A small network was shown many inputs. Here are its activations along a few directions, one row for each input.
In each table, some parts of the input vary, and every possible input appears once, in random order.
A made-up example of a description, with smaller parts first: one of 4 places along a line, together with either a single point or one of 11 places along a line or (one of 2 separate values, together with one of 8 places around a ring).
Shared parts are said once, and a part with two or three values counts as separate values.
In the rows, zero is written as 100.

Other details of the inputs vary at random and push rows far along two fixed directions, the same in every table; ignore that.

A family of inputs:
x1: [125,  79,  68,  88, 104,  91, 110, 156, 122,  46,  97]
x2: [113, 106, 110,  97, 127, 113, 135, 123, 102, 114,  76]
x3: [128,  58,  85,  88, 121, 144, 134, 130, 151, 123,  84]
x4: [ 99,  82,  78, 127,  91, 135,  96, 107, 103,  62,  74]
x5: [ 90, 135,  94, 110,  83, 121,  80, 100,  97, 103, 103]
x6: [ 65, 141, 117, 137, 109,  69,  85,  89,  75, 102, 124]
x7: [126,  45, 107,  95,  99,  62, 122, 103, 118, 189, 108]
x8: [110,  86, 107,  72,  70,  74, 108,  74,  95, 151, 113]
x9: [ 95,  78, 101, 125, 119, 126, 118, 108, 138,  76,  89]
x10: [130,  94,  69,  94,  89, 135, 109, 101, 112,  95,  94]
x11: [105,  83, 116, 112, 118, 120, 118, 104, 129,  69,  67]
x12: [ 77, 146,  83, 110, 100,  95,  63,  80,  71,  88,  88]
x13: [ 86, 121, 118, 118,  70,  80,  70,  82,  87, 119, 116]
x14: [104, 119, 100, 104,  91,  80,  63,  61,  76,  83, 101]
x15: [ 90, 117, 131, 120,  77,  75,  93,  94,  94, 137, 113]
x16: [115,  60,  89,  75, 118, 125, 138,  91, 131,  75, 100]
x17: [ 71, 131, 104, 138, 117, 106,  84, 109,  76,  76, 104]
x18: [109,  91, 114, 115, 128, 124, 123, 123,  99,  68,  64]
x19: [128,  78,  94, 101,  76,  96, 104,  84, 106, 115, 107]
x20: [123,  68,  76,  99,  94, 131, 135, 119, 125, 126,  78]
x21: [ 97,  70, 125,  70, 101,  76, 113,  96, 123, 175, 111]
x22: [117,  77, 114,  98, 112, 123,  92, 113, 111,  89,  69]
x23: [ 56, 113, 109, 107, 113, 108, 102,  87, 116,  82,  98]
x24: [ 62, 109, 106, 111,  96, 134, 112,  92, 122,  48,  81]
x25: [ 69, 146,  89, 127, 117, 126,  82, 103, 102,  78, 105]
x26: [ 82,  90,  69, 132, 111, 132,  80, 102, 102,  50,  82]
x27: [ 73, 163, 108, 121,  85,  98,  77,  99,  80, 119, 115]
x28: [130,  77, 128,  49, 101,  65, 126,  80,  96, 151, 106]
x29: [101, 115, 139, 105, 103,  77,  82, 107,  80, 139,  93]
x30: [ 99, 123,  87,  93,  80,  26,  78, 120,  89,  88, 138]
x31: [ 84, 156, 110, 120,  92,  89, 103, 108,  70, 130, 116]
x32: [111,  54,  80,  77, 112, 124, 125,  86, 135,  85,  90]
x33: [ 99, 100,  79, 102, 106,  94,  94, 104, 101, 148, 108]
x34: [ 67,  93,  95,  58,  84,  57, 100, 119,  77, 116, 145]
x35: [120,  91, 105,  83, 112, 122, 108, 113, 117, 117,  77]
x36: [110, 118,  97, 108,  70,  85,  62,  84,  64, 119, 118]
x37: [ 83, 118,  96, 128,  84, 137,  67, 102,  95,  49,  88]
x38: [ 91,  63, 105,  79,  99,  65, 118,  89, 110, 173, 104]
x39: [153,  78, 126,  71, 102,  73, 105, 102,  80, 156, 107]
x40: [ 92,  74, 114,  97, 105, 120, 159, 114, 126,  93,  78]
x41: [109,  88, 119, 101,  98,  85,  79, 111,  97, 159, 114]
x42: [135,  56,  88,  97, 118, 123, 127,  99, 133,  74, 105]
x43: [ 70, 106,  73,  97,  95, 104,  72, 136,  67,  41, 132]
x44: [113, 117, 106,  96,  91,  76,  55,  78,  59, 112, 104]
x45: [ 78, 124, 106, 116,  88,  62,  60,  67,  70,  98,  94]
x46: [123,  81, 100,  96,  94,  69,  88,  81, 100, 148, 128]
x47: [136,  98,  79,  61,  93,  45, 115, 152, 109, 150, 129]
x48: [ 91,  82,  91, 120, 111, 130,  94,  97, 133,  59,  92]
x49: [161,  67,  92,  65, 121, 131, 142, 115, 124, 103,  81]
x50: [112, 109,  88, 112,  88, 128,  88,  97,  84,  50, 103]
x51: [ 66, 139,  64,  86,  93,  89,  70, 129,  65,  76, 145]
x52: [107, 105, 131, 115,  90,  81, 115, 122,  76, 152, 107]
x53: [ 66, 138, 113, 134, 106, 100,  56, 101,  79,  90, 115]
x54: [ 66, 124, 122,  92,  71,  81,  78,  75,  89, 121, 111]
x55: [128, 110,  94,  79, 106,  85, 100, 101,  90, 154, 138]
x56: [105, 133,  68, 101, 107, 133,  72,  78,  88,  43,  84]
x57: [ 62, 132, 139,  90, 101,  71,  86,  76,  83, 117,  96]
x58: [ 89, 121, 109,  75,  89,  68,  73,  55,  75, 108, 103]
x59: [ 93,  83,  79, 129,  84, 121, 104,  90, 113,  60,  80]
x60: [ 87,  76,  98,  89,  82,  91, 118,  88, 111, 126,  87]
x61: [ 91, 140, 112, 105, 113, 107,  91, 101,  94, 109,  89]
x62: [135,  44, 116,  89, 111, 119, 129, 110, 143, 102,  66]
x63: [ 68, 142, 106, 142,  88, 125,  69, 100,  84,  48,  93]
x64: [126,  92, 106,  92, 106,  98, 104,  81,  97,  69,  96]
x65: [ 36, 143, 101, 125, 119, 105,  96,  81,  88,  44, 103]
x66: [102, 101, 111, 104,  95,  69,  73,  93,  71, 134,  88]
x67: [120,  94,  92, 108,  86, 114, 109,  86, 104,  61, 107]
x68: [ 77, 109,  65,  78,  96,  83, 105, 122, 119,  13, 101]
x69: [123,  69,  92, 100, 137, 135, 162, 141, 138, 122,  84]
x70: [ 78,  85,  95,  89, 106, 105, 106,  78, 107,  70,  66]
x71: [104,  87, 113, 126, 100, 113, 139, 113, 115,  87,  89]
x72: [129,  73,  84, 101, 119, 135, 107, 109, 111,  65, 102]
x73: [135,  54,  76, 100, 115, 135, 107, 108, 120,  85,  91]
x74: [103, 133,  75,  97,  98,  90,  65,  81,  78, 132, 131]
x75: [109,  81,  91,  83,  93, 127, 133,  85, 118,  60,  94]
x76: [106,  91, 115, 117, 122, 111, 132, 107, 112,  66,  70]
x77: [106,  77, 138,  60,  99,  72, 112,  89, 111, 165,  90]
x78: [ 99,  74,  97,  76,  85,  56, 103, 132,  85, 129, 150]
x79: [124, 130,  96,  87,  81,  90,  96,  93,  76, 138, 132]
x80: [ 49, 145, 115, 112, 117, 102,  96,  80,  79,  39,  81]
Each input here is: one of 4 places along a line, together with either one of 2 separate values or (one of 3 separate values, together with one of 6 places along a line).
- The inputs of x37 and x5 match in every part but the place on the line of 4. If x73 is changed in the same way as x37 into x5, which row does it become? => x74
- The inputs of x55 and x42 match in every part but the place on the line of 4. If x10 is changed in the same way as x55 into x42, which row does it become? => x19
- The inputs of x43 and x51 match in every part but the place on the line of 4. If x53 is changed in the same way as x43 into x51, which row does it become? => x25
- Which other rows does x1 become when the choice among 2 separate values takes its other values? List them by row number. => x43
- Which other rows does x65 become when the place on the line of 6 takes its other values? List them by row number. => x16, x21, x23, x32, x38
- Which other rows does x17 become when the place on the line of 4 takes its other values? List them by row number. => x6, x65, x69

A family of inputs:
x81: [109,  87, 100, 124, 111, 162, 129, 108, 121,  64,  72]
x82: [100, 105,  48, 119, 100, 136,  74,  93, 102,  39, 106]
x83: [ 62, 118, 121, 119,  95,  77,  87,  84,  81, 121,  99]
x84: [ 63, 108,  71, 105, 100, 122,  98, 104, 120,  18, 101]
x85: [ 55, 140,  70, 111,  99, 118,  78, 100, 101,  34, 117]
x86: [151,  69,  93,  69, 107, 102, 124, 132, 111, 129, 100]
x87: [ 86, 118, 112, 116,  99, 133, 102,  80,  97,  79,  97]
x88: [107, 102, 146, 100, 115,  55,  95, 101,  87, 186, 111]
x89: [ 97,  95,  98, 112, 112, 146, 103, 105, 116,  84,  57]
x90: [127,  38,  62,  98, 101, 133, 115, 109, 135,  56,  88]
x91: [108,  88, 138,  96,  93,  77,  93, 108,  96, 182,  89]
x92: [127,  94,  90,  84, 100,  88, 116, 123,  91, 133, 114]
x93: [ 97,  88, 131, 109, 101,  77, 112, 110,  99, 178, 101]
x94: [102, 126,  97,  80,  91,  68,  91,  97,  74, 128, 132]
x95: [ 83, 118, 104, 128, 101, 132, 103,  69, 115,  32,  65]
x96: [110, 128,  81,  97,  86,  80,  65,  90,  67, 110, 126]
x97: [109, 110,  74,  87,  92, 107,  82,  85,  90,  77, 112]
x98: [107, 106, 146, 111,  85,  71,  97, 100,  79, 179, 120]
x99: [ 78, 117, 104, 104, 104, 131,  87,  82, 102,  86,  73]
x100: [ 85, 143,  93, 109,  89,  70,  66, 104,  60,  88, 130]
x101: [ 77, 126,  94, 130, 135, 141,  89,  93, 105,  39,  73]
x102: [ 62, 132,  78, 114,  99, 102,  80, 106,  86,  16, 105]
x103: [ 60, 136,  77, 102,  99, 103,  85,  94,  88,  21, 108]
x104: [109,  88,  93,  89,  97,  86, 120, 136, 113, 147, 120]
x105: [106, 132,  99,  75,  92,  75,  72,  91,  73, 111, 129]
x106: [ 98, 101,  66,  95,  95, 119,  84,  79, 101,  24,  97]
x107: [126,  72, 106,  74,  92,  60, 122, 119,  94, 144, 116]
x108: [121,  96, 110,  61,  88,  57,  95,  96,  84, 139, 122]
x109: [ 99, 120, 101,  87,  89,  65,  69,  96,  69,  90, 120]
x110: [ 66, 133,  88, 119,  92,  86,  71, 118,  90,  75, 127]
x111: [124,  95, 108,  75,  95,  56, 121, 133,  91, 183, 129]
x112: [116,  72,  64, 111,  98, 123,  87, 108, 113,  66, 106]
x113: [143,  26, 114, 107, 115, 145, 171, 116, 163,  87,  40]
x114: [114, 105, 110, 124, 105, 128, 119,  98, 114, 100,  70]
x115: [ 94, 100, 138, 101, 114,  60,  95,  88,  87, 149, 100]
x116: [128,  20, 106,  79, 119, 155, 159, 112, 165,  96,  36]
x117: [118,  41,  93,  82, 103, 104, 145, 141, 141, 111,  98]
x118: [ 92, 139, 126, 115,  89,  88,  92,  69,  85, 130,  98]
x119: [ 47, 159, 126, 120,  82,  67,  36,  64,  53, 105,  99]
x120: [ 62, 136, 118, 112, 116,  88,  74,  63,  84,  79,  96]
x121: [129,  59,  86,  74,  85,  81, 102,  89, 112, 139, 120]
x122: [102, 115,  79,  89,  81,  80,  64,  76,  81, 128, 139]
x123: [ 94, 103,  73,  89, 111, 126, 119, 117, 114,  50,  99]
x124: [ 60, 120,  89, 123, 114, 146, 101,  84, 110,  47,  75]
x125: [126,  63,  99,  84, 107,  93, 136, 147, 120, 123, 105]
x126: [139,  67, 105,  69,  81,  51, 102, 102,  87, 167, 121]
x127: [166,  25,  82,  77, 106, 118, 138, 135, 136, 113,  88]
x128: [ 55, 155, 107, 130,  99,  93,  70,  82,  67, 113, 105]
x129: [ 83, 112,  70,  98, 102, 118,  99,  93,  98,  16,  97]
x130: [109, 126, 103,  92,  92,  68,  66, 108,  71, 105, 127]
x131: [ 62, 121, 120, 108,  94,  77,  93,  73,  87, 127, 101]
x132: [ 80, 123, 131, 110,  83,  84,  91,  68,  79, 118, 111]
x133: [120,  82, 117, 127, 108, 129, 126, 107, 127,  90,  65]
x134: [116,  67, 137, 101,  92,  91, 128, 102, 104, 150,  96]
x135: [138,  32, 107,  84, 148, 157, 167, 116, 164,  99,  55]
- What do these inputs look like to the network? => one of 5 places around a ring, together with either one of 5 separate values or one of 6 places along a line
- The inputs of x103 and x123 match in every part but the place on the ring of 5. If x131 is changed in the same way as x103 into x123, which row does it become? => x124
- The inputs of x106 and x126 match in every part but the place on the ring of 5. If x84 is changed in the same way as x106 into x126, which row does it become? => x117
- Which other rows does x99 become when the choice among 5 separate values takes its other values? List them by row number. => x87, x118, x124, x135
- Which other rows does x114 become when the choice among 5 separate values takes its other values? List them by row number. => x81, x89, x101, x128
- Which other rows does x109 become when the place on the ring of 5 takes its other values? List them by row number. => x86, x105, x108, x130
- Which other rows agree with x110 in the place on the ring of 5? List them by row number. => x88, x91, x93, x98, x100, x112, x125, x127, x130, x133
